A small network was shown many inputs. Here are its activations along a few directions, one row for each input.
Each table varies a few parts of the input and shows all the possible inputs, shuffled.
Descriptions start from the smaller parts, as in this example, which fits no table here: one of 4 places along a line, together with either a single point or one of 9 places around a ring or (one of 2 separate values, together with one of 8 places around a ring).
Shared parts are said once, and a part with two or three values counts as separate values.
In the rows, zero is written as 128.

Other details of the inputs vary at random and push rows far along two fixed directions, the same in every table; ignore that.

Rows:
R1: [165 148  71 118 217 138 111  61 123  80 145 109 161 138 123 190]
R2: [136 113 115  98 143 147 182 108 154 140 159 112 167 136 139 167]
R3: [126 136 106 122 191 145 132  97 139 115 133 117 143 117 132 174]
R4: [102 151 208 175  79  77  59 200  98 120 108 127  62 108 136  30]
R5: [122 150 137 187 160 114  57 128 103  79 122 124 111 108 141  95]
R6: [137 144  78 160 209 139  91  81 116  84 129 135 147 111 135 151]
R7: [ 98  90 186  94  49 122 200 192 160 214 137 149 117 112 133  81]
R8: [ 97 142 167 180 122 108  77 164 112 118 111 136  90  97 142  71]
R9: [135  93 110  73  76 163 216 121 161 166 147 119 165 166 123 182]
R10: [113 148 165 164 132 103  80 152 108 111 112 121  95 110 134  83]
R11: [126 114 132 115  80 135 140 140 130 147 115 136 121 141 113 127]
R12: [161 121  95  82 145 131 179  99 143 142 156 122 165 150 124 165]
R13: [148 144  59 126 224 147 114  63 127  94 132 135 157 119 125 186]
R14: [136 110  84  95 131 166 167  96 143 140 126 135 154 144 111 188]
R15: [155 127  80 116 134 144 134  87 122 106 130 121 153 160 116 172]
R16: [106  83 178  51  47 130 239 181 176 240 137 148 128 121 121 110]
R17: [113 126 115 134 119 146 110 127 121 128 101 143 113 127 114 139]
R18: [145 112 121  95 114 127 182 123 145 153 159 124 158 142 135 135]
R19: [136 174  97 186 222 115  28  86  90  51 103 125 112 106 126 131]
R20: [126 150 161 177 109  81  50 163  92 108 108 145  81 112 127  43]
R21: [131 126 127 102 149 133 147 120 141 141 133 123 134 125 122 151]
R22: [127 145 146 176 121  95  72 146  99 103 120 136 105 114 138  64]
R23: [135 115 143 102 107 128 178 137 147 147 158 110 151 142 142 135]
R24: [135 134  75 154 164 160  97  83 117  79 116 124 143 144 122 178]
R25: [118 108  90 111 131 175 163 106 148 138 123 136 150 139 121 191]
R26: [116 111 140 127  71 140 143 151 132 142 119 132 122 142 124 123]
R27: [111 108 214  88  35 102 192 202 154 200 139 118 107 133 135  79]
R28: [129 162 182 175 103  71  44 168  85  96 108 120  74 122 128  43]
Description of these inputs: one of 4 places along a line, together with either one of 2 separate values or one of 5 places around a ring.
Changing only the place on the line of 4 turns R15 into R11. The same change can be made to R28. Which row results?
Answer: R1
Change only the place on the ring of 5 in R8. List by row number the other rows that result.
Answer: R3, R6, R13, R19
Which other rows agree with R5 in the place on the line of 4? List them by row number.
Answer: R7, R10, R14, R16, R21, R24

Rows:
R29: [167 136 124 107 156 106 144 108 133 114 164 105 153 143 135 134]
R30: [116 134  97 137 146 148  95 108 114 126  80 154 109 116 100 148]
R31: [116 149  97 169 208 143  79  88 116  82 114 121 134 107 138 156]
R32: [148 160 137 158 171  90  76 122 102  89 138 116 119 117 138  92]
R33: [ 86 103 173 162  38 132 108 190 115 151 102 155  88 108 119  60]
R34: [124  73 113  80  66 178 216 127 163 179 147 134 168 147 117 170]
R35: [135 128  81 129 177 169 105  79 126  82 121 114 143 142 110 200]
R36: [105 112 158 101 138 136 179 148 166 177 135 132 139 109 143 133]
R37: [151  86  78  93  99 176 189  94 148 135 155 124 184 164 117 190]
R38: [ 99 113 190 122  46 111 156 185 134 176 124 125 103 124 135  77]
R39: [111  94 102  74 146 189 192 103 174 156 125 123 157 134 108 224]
R40: [ 82 129 165 162  33 119 107 197 112 152  87 156  67 127 129  72]
R41: [127 135 208 142  60  69 116 195 120 142 139 122  89 123 142  32]
R42: [ 94  94 104  81  89 179 219 137 175 195 117 156 137 137 125 191]
R43: [109 124 203 106  88  88 150 192 136 188 131 135  91  98 128  58]
R44: [132 132  80 132 110 152 130 108 123 110 120 134 135 161 129 171]
R45: [116 110 113  85 174 162 205 105 173 165 146 119 169 118 139 194]
R46: [181 161 101 135 203  96  83  85 105  67 156 104 148 136 129 135]
R47: [147 154  97 160 188 125  81  86 106  65 139 104 145 134 141 147]
R48: [125 157 136 168 170 108  77 123 108  91 125 120 115 109 144 102]
R49: [144 172 108 178 217 106  55  94 100  57 134 118 124 108 145 118]
R50: [151 148 104 159 108 115  57 113  82  83  92 133 106 153 102 114]
R51: [132 116 151 129  67 132 113 155 123 119 119 116 111 163 113 125]
R52: [113 147 176 145 155  89  92 165 121 140 116 140  91  85 131  70]
R53: [157 131  82  84 217 145 182  70 153 126 167 111 177 125 132 199]
R54: [134 106  77  65 124 173 195  85 150 168 114 138 154 143  96 205]
R55: [116  97 186  67  60 121 228 174 172 212 156 121 140 133 143 111]
R56: [121  84 132  58  75 171 214 133 171 177 138 114 151 161 110 191]
R57: [133 155  76 186 208 124  42  90  95  73 106 155 120 102 125 122]
R58: [156 145 105 168 126  98  64 118  89  83 125 140 120 142 126  87]
R59: [123 120 199 120  51  88 153 189 136 163 144 119 108 135 143  60]
R60: [164 129  88 108 171 141 150  76 137  96 161  95 182 159 138 187]
R61: [161 145  70 154 180 122  81  80 101  78 130 137 144 134 123 136]
R62: [ 91 112 140 175 100 147  88 158 117 124  98 159 101  99 119  94]
R63: [130 117 114 117  58 142 156 142 132 138 122 134 127 175 128 146]
R64: [103 143 176 157 147 101 100 165 128 133 120 137  97  89 145  74]
R65: [135 135  95 144 150 125 101 108 111 116 122 151 128 117 125 117]
R66: [161 121 114  61 167 130 199  99 155 159 170 110 170 134 126 171]
R67: [112 127 199 147  39  92 117 189 115 148 120 120  89 134 137  50]
R68: [116 121 161 101 150 119 168 153 157 173 138 135 126  98 133 120]
R69: [126 123 126 119  74 128 116 137 112 143  95 145 106 140 102 116]
R70: [116 138 122 149 154 136 109 112 118 111 120 116 130 120 137 134]
R71: [119 153 133 169 163 118  76 120 106  91 120 118 116 111 143 109]
R72: [144 160 141 167 163  93  72 126 102  82 139 114 119 119 144  90]
Describe the family of inputs behind these rows.
Answer: one of 4 places along a line, together with either one of 5 separate values or one of 6 places along a line
Changing only the place on the line of 4 turns R67 into R38. The same change can be made to R46. Which row results?
Answer: R66
Changing only the place on the line of 4 turns R29 into R32. The same change can be made to R58. Which row results?
Answer: R61
Change only the place on the line of 4 in R41. List by row number the other rows that result.
Answer: R49, R64, R72
Which other rows agree with R33 in the place on the line of 4? List them by row number.
Answer: R35, R40, R43, R48, R49, R53, R54, R65, R70, R71
Change only the place on the line of 6 in R45. List by row number the other rows that result.
Answer: R31, R36, R52, R64, R68

Rows:
R73: [139 125  76 117 172 160 132  81 131 112 124 128 154 136 116 189]
R74: [ 93  98 149 115  75 148 167 164 147 184 114 157 116 108 122 111]
R75: [168 142 103 110 170 106 129  95 120 115 151 122 149 133 125 131]
R76: [101 132 191 155  85 104  97 181 118 134 113 126  86 115 135  68]
R77: [136 158 112 178 173 120  60 104  98  65 120 115 121 130 137 126]
R78: [126 132  86 126 187 161 136  87 139 109 132 122 154 126 134 191]
R79: [139 128 148 105 111 121 144 136 137 130 142 105 130 149 129 138]
R80: [155 147 123 119 195 102 126 101 129 112 156 111 148 118 141 128]
R81: [132 127  90 135 188 154 136  87 139 101 148 118 164 124 142 175]
R82: [108 124 164 143  71 116 104 170 114 142 101 140  92 125 118  82]
R83: [137  97 139  82  99 144 212 132 164 165 170 111 166 148 141 151]
R84: [110 119 125 109 116 146 140 134 138 154  99 144 115 122 107 149]
R85: [132 142  75 166 226 157  91  72 122  69 133 122 156 110 138 176]
R86: [146 142 103 107 218 124 146  86 142 120 156 116 161 109 140 162]
R87: [142 161 138 199 116  95  11 138  68  59 102 130  83 132 118  65]
R88: [126 145 131 149 115 117  75 135 101 107  97 134  97 134 113 109]
R89: [117 138 178 134  96  80 111 174 113 162 114 145  88 102 125  47]
R90: [127 113 168  99  62 119 178 163 146 165 146 116 126 145 135 112]
R91: [106 154 126 215 128 112  17 144  80  81  83 159  77 104 127  67]
R92: [121 146 158 182 106  98  72 157  99  98 124 126 101 122 145  64]
R93: [158 131 137  87 160 106 174 116 147 145 171 109 155 127 140 132]
R94: [132 154 158 148 165  85  95 140 113 117 137 123 113  98 142  76]
R95: [119 121 191 104  61  81 154 190 131 194 126 145  97 113 125  47]
R96: [134 113 116 117  91 134 153 130 132 147 132 136 140 146 126 130]
R97: [158 154  94 169 141 117  57 100  86  64 115 124 121 151 119 123]
R98: [131 103 132  71 101 146 218 130 168 173 154 111 158 150 132 171]
R99: [122 129 186 141  76 101 113 172 120 130 131 114 103 131 135  77]
R100: [138 122 128  92 132 135 167 119 149 137 142 105 147 147 126 169]
R101: [156 130  85 136 131 134 117  98 115  95 138 129 149 156 128 146]
R102: [116 142 121 161 114 122  79 135 104 108  97 145  98 125 120 109]
R103: [127 133 115 134 174 144 119 104 133 105 131 114 141 123 132 162]
R104: [146 159 100 156 198 129  69  88 106  60 122 107 129 134 126 158]
R105: [121 120 119 106 137 146 168 120 152 141 137 121 143 132 134 166]
R106: [150 132  98 120 178 142 131  85 136  95 148 102 161 144 133 180]
R107: [140 156 116 186 139 109  30 119  81  64 105 129 101 132 120  98]
R108: [171 142  58 154 183 143  86  63 102  56 142 121 162 150 125 165]
R109: [ 99 106 173 126  31 119 150 188 129 181 111 151  98 127 126  70]
R110: [158 131  69 118 155 147 130  78 124 100 131 123 159 158 119 183]
R111: [106 109 158  95  64 133 163 166 143 182 105 143 105 130 110 121]
R112: [143  87  97  67 105 165 224 107 166 174 158 130 179 152 122 184]
R113: [126 137 122 156 145 126 106 123 119 102 133 122 131 129 143 122]
R114: [113 172 168 196 180  73  30 153  93  93 108 139  75  73 140  43]
R115: [123 111 157  90  54 124 165 164 139 175 117 134 111 143 109 117]
R116: [145 119  96  73 175 138 188  94 154 164 149 132 166 120 123 172]
R117: [117 108 119 126 110 146 149 132 138 151 123 145 135 125 124 133]
R118: [104 111 199 133  53 108 147 195 136 165 134 130 105 120 142  61]
R119: [123 128  97 123 195 161 135  87 144 111 130 117 154 118 129 190]
R120: [130 104 152  97  79 130 190 150 155 162 158 119 146 144 141 124]
R121: [132 131 108 146 168 140 120 103 127  98 144 117 149 128 143 147]
R122: [142 155  82 146 225 123  85  82 111  94 121 141 133  98 122 143]
R123: [103 118 135 129 129 145 149 136 144 148 127 134 130 114 141 134]
R124: [116  88 101  60 122 180 221 112 176 188 131 140 161 129 110 204]
R125: [135  94  95  59 103 167 227 107 165 181 141 130 167 153 114 196]
R126: [146 124  69 127 166 156 130  81 126 101 139 129 163 138 124 176]
R127: [119 116 188 109  25 105 139 191 123 171 112 134  88 144 112  73]
R128: [ 92 111 183 129  66 122 150 184 142 171 125 138 104 115 141  80]
R129: [108 132 164 129 112 122 122 156 130 138 115 123 104 120 129 113]
R130: [ 95 104 147 104  67 144 171 164 145 187 104 153 107 122 116 123]
R131: [117 111 116 122 103 143 150 133 138 152 120 145 133 131 124 135]
R132: [106 164 150 194 157 108  27 143  93  78  91 129  77 102 128  91]
Describe the family of inputs behind these rows.
Answer: one of 2 separate values, together with one of 5 places along a line, together with either a single point or one of 5 places around a ring
Changing only the choice among 2 separate values turns R119 into R124. The same change can be made to R106. Which row results?
Answer: R107
Changing only the choice among 2 separate values turns R78 into R130. The same change can be made to R86. Which row results?
Answer: R116
Change only the choice among 2 separate values in R82. List by row number the other rows that result.
Answer: R76
Which other rows agree with R87 in the choice among 2 separate values and the place on the line of 5? List them by row number.
Answer: R75, R97, R101, R108, R127
Change only the place on the ring of 5 in R115. List by row number the other rows that result.
Answer: R96, R107, R110, R112
